[[ -3 -40 -30  18 -10  -7 -12  -9 -19   0 -14  18   4 -14  -6  -2]
 [ -9 -27 -16   4  -6  -4  -7  -4 -26  -1  -7  -2   1  -8 -22 -19]
 [ 17   3 -13 -22 -24  -7 -13 -19 -38  -7 -15  14  24  32 -18 -19]
 [  9  10  12  -7 -22 -18  -1 -30 -36  -3 -15   5  14  11 -32   0]
 [  7  -8  15   1  -7 -14 -11 -22 -23  -8 -35  10 -13  27 -21  -7]] yields -7

[[6331 7736 2634 7600 7951 4077 7660 6118 6555 4948 3749]
 [6520 5411 4965 5533 5497 4863 6516 3818 6255 6407 7979]
 [4129 4928 6267 6843 6123 5235 4259 3025 8832 6413 4236]
 [8293 2472 2813 4096 5433 6116 4330 7350 7086 5195 5425]
 [5850 5929 5372 5812 5274 5236 5427 5661 5514 5353 5774]
 [5661 5597 5525 5432 5856 5388 5276 5504 5429 5391 5285]
 [6459 4369 6211 7504 6806 7246 6113 4765 4779 5331 4973]] yields 4973

[[ 649 -749  600  679  482 -425  607  692  276]
 [ 607  791  632  747  574  623  540  533  190]
 [ 623  468  731  745  576  556  536  537  304]
 [ 557 -826  590  801  482 -192  684  666 -548]
 [ 556 -905  591  844  474 -153  659  654 -557]
 [ 566 -887  569  892  471 -217  649  644 -533]
 [ 539 -516  560  655  495  345  550  561 -504]] yields -504

[[3894 7669 4513 5046 5437 4114 5500 2616 5460 6927 5323 7076 4799]
 [6564 6468 6228 3763 6929 7844 5057 7391 8444 4677 6512 4113 5075]
 [7767 4995 6385 4610 3983 6009 5523 4538 6800 6262 7242 6939 5651]
 [4887 8151 6454 3785 6158 4709 5571 4039 7049 4876 5639 7308 5515]
 [6152 7222 7708 4641 7135 6841 3680 6367 6561 4270 7356 4569 7026]
 [8010 8153 6888 6070 6120 5286 7654 7565 6747 4774 7725 5571 4496]] yields 4496

[[-284 -161  180   32   32   32   32   32 -845 -861 -806 -951 -916]
 [-161  180  532   32  209   32 -639 -845 -861 -806 -951   32 -647]
 [ 532   32  209 -127   32   32 -861 -806 -951 -916 -647   32 -126]
 [ 154   32 -217   32 -161  180  532   32  209 -127 -639 -845 -861]
 [-217   32 -161   32  532   32  209 -127 -639 -845 -861   32 -951]
 [ 842  471  309  154    4 -217 -284 -161  180  532  513   32 -127]
 [ 209   32 -639 -845 -861 -806 -951 -916   32 -328 -126 -277 -713]
 [   4 -217   32 -161   32  532   32  209 -127 -639 -845 -861 -806]
 [ 471  309  154    4 -217 -284   32  180  532  513   32   32 -639]
 [ 513  209 -127 -639 -845 -861 -806 -951   32 -647 -328 -126 -277]
 [ 180   32  513  209 -127 -639 -845   32   32 -951 -916   32 -328]
 [ 309  154   32 -217 -284   32  180  532  513  209 -127   32 -845]] yields -845
---
Q:
[[  8.3  -3.3   4.4 -10.3   5.6   0.2  12.0]
 [  9.6   4.4  12.0  -3.6   4.4 -20.3  -2.5]
 [ 18.5  -4.0  25.6 -12.9  29.2 -13.0  57.5]]
A: 25.6

Q:
[[-45.7  38.9  28.4 -35.9]
 [ -4.5 -54.6 -47.3   2.5]
 [-54.7  22.9  19.3 -53.6]]
A: 19.3

Q:
[[ -7.4  10.4   8.1  -5.1]
 [ -1.6   1.5 -18.2   5.3]
 [-46.3   8.4   1.0 -15.9]]
A: 1.0

Q:
[[ 10.0 -12.3   5.8  24.7  10.5  31.0 -38.4]
 [  3.8 -18.7 -28.5  38.5  31.3  15.5 -40.7]
 [  6.4 -23.8  -6.7  25.8  17.3  24.1 -53.2]]
A: -6.7

Q:
[[-11.5 -49.3   9.0  30.8]
 [ 14.6   6.8   5.9 -41.8]
 [ -3.7 -11.8   4.0   0.5]]
A: 4.0

Q:
[[ 1.4  2.3 10.4 -2.2 -7.2 -0.3]
 [59.1  3.7  3.3  1.7  0.7 -2.0]
 [-0.7  0.6  3.9 -1.8 22.6  0.3]]
A: 3.9

Q:
[[-12.4  12.2  31.2  37.4  21.6  26.2  24.9]
 [  7.9  45.3 -34.7  28.3  36.6  -0.2 -31.4]
 [-31.5 -30.4  20.7  14.2  18.9  -9.4 -47.8]]
A: 20.7

Q:
[[-24.3   3.9  61.8   6.6  13.2  18.1  -9.1]
 [ -5.0 -11.8  46.7  -1.3   7.6 -21.7  -6.2]
 [ 26.5 -20.6 -10.5  18.5  -3.3  -5.4  -3.8]]
A: -10.5

Q:
[[ 17.3  -4.9  23.8  -7.4  -4.9]
 [ 19.3  24.1  50.5  37.0  27.0]
 [-20.2 -10.2 -21.9 -13.6  -7.3]]
A: -21.9

Q:
[[ 26.8  45.0  52.6  -2.8 -25.1   3.5   9.8]
 [ 14.7  31.0  26.7  -2.3 -38.3  -1.3  12.1]
 [-16.7 -18.7  -4.3 -17.6  20.8  -3.0  -6.3]]
A: -4.3
---
array([[-48.1, -16.4,  14.6,  13.8,  -9.3, -17.6],
       [ 24.7,   0.0,  -7.2,  17.4,  47.1,  45.2],
       [ 40.3,  18.9,  -3.8,   3.4,  32.1,  45.8]]) yields 14.6

array([[-28.1, -59.7, -49.6,  18.7],
       [  5.5, -11.0, -18.8, -25.3],
       [ -2.5,  -4.0,  60.6, -12.4]]) yields -49.6

array([[ 47.5, -49.9, -21.5,  15.6],
       [ 10.6, -23.4,  20.4, -19.7],
       [ 15.8,  10.5,  34.8, -41.4]]) yields -21.5

array([[-15.1, -37.0,   2.1, -24.5,  34.6, -24.9],
       [ 50.7,  11.0, -11.5,  -3.8, -19.8,  -3.4],
       [ 39.0,  22.5,  -3.7,   2.5, -14.8,  -8.4]]) yields 2.1

array([[20.3, 39.6, 47.3, 50.1, 49.6, 49.8, 49.0],
       [ 1.1,  5.1, 20.1, 40.5, 46.8, 49.4, 48.8],
       [-0.2,  2.3,  2.9, 12.5, 32.9, 44.6, 48.4]]) yields 47.3

array([[ -3.6, -17.6,   8.6,  17.5],
       [ 53.3,  47.2, -19.5,  47.7],
       [  3.0,  -9.3,  -3.0, -10.7]]) yields 8.6

array([[ 23.0,  -0.9, -27.2, -27.6, -16.3, -45.5, -47.5],
       [ 34.5,   3.8,  -5.8, -19.0, -18.6, -22.7, -44.0],
       [ 14.0,  -7.5, -16.9, -24.8, -10.9, -38.1, -46.8]]) yields -27.2
---
((3, 3, 7, 5, 7, 6), (3, 6, 7, 6, 5, 6), (7, 3, 7, 8, 1, 6)) | 3
((34, 38, 64, 82, 146, 70, 33), (105, 102, 98, 135, 147, 26, 114), (41, 69, 42, 68, 9, 134, 244)) | 105
((1, 6, 5, 7, 3, 2), (5, 3, 6, 4, 5, 4), (7, 5, 6, 5, 3, 8)) | 5
((7, -7, 10, -14, 3, -21), (-8, -15, -23, -24, -17, 2), (4, -31, -20, -30, 10, 28)) | -8
((-38, 25, -35, 4), (-4, 14, -6, -45), (-9, 11, -8, -42)) | -4
((1, 2, 8, 4, 2), (7, 2, 8, 2, 2), (3, 3, 5, 4, 3)) | 7
((0, 2, 7, 5), (1, 9, 2, 8), (4, 5, 3, 1)) | 1
((35, 74, 31, 15), (36, 77, 31, 14), (25, 53, 13, 58)) | 36
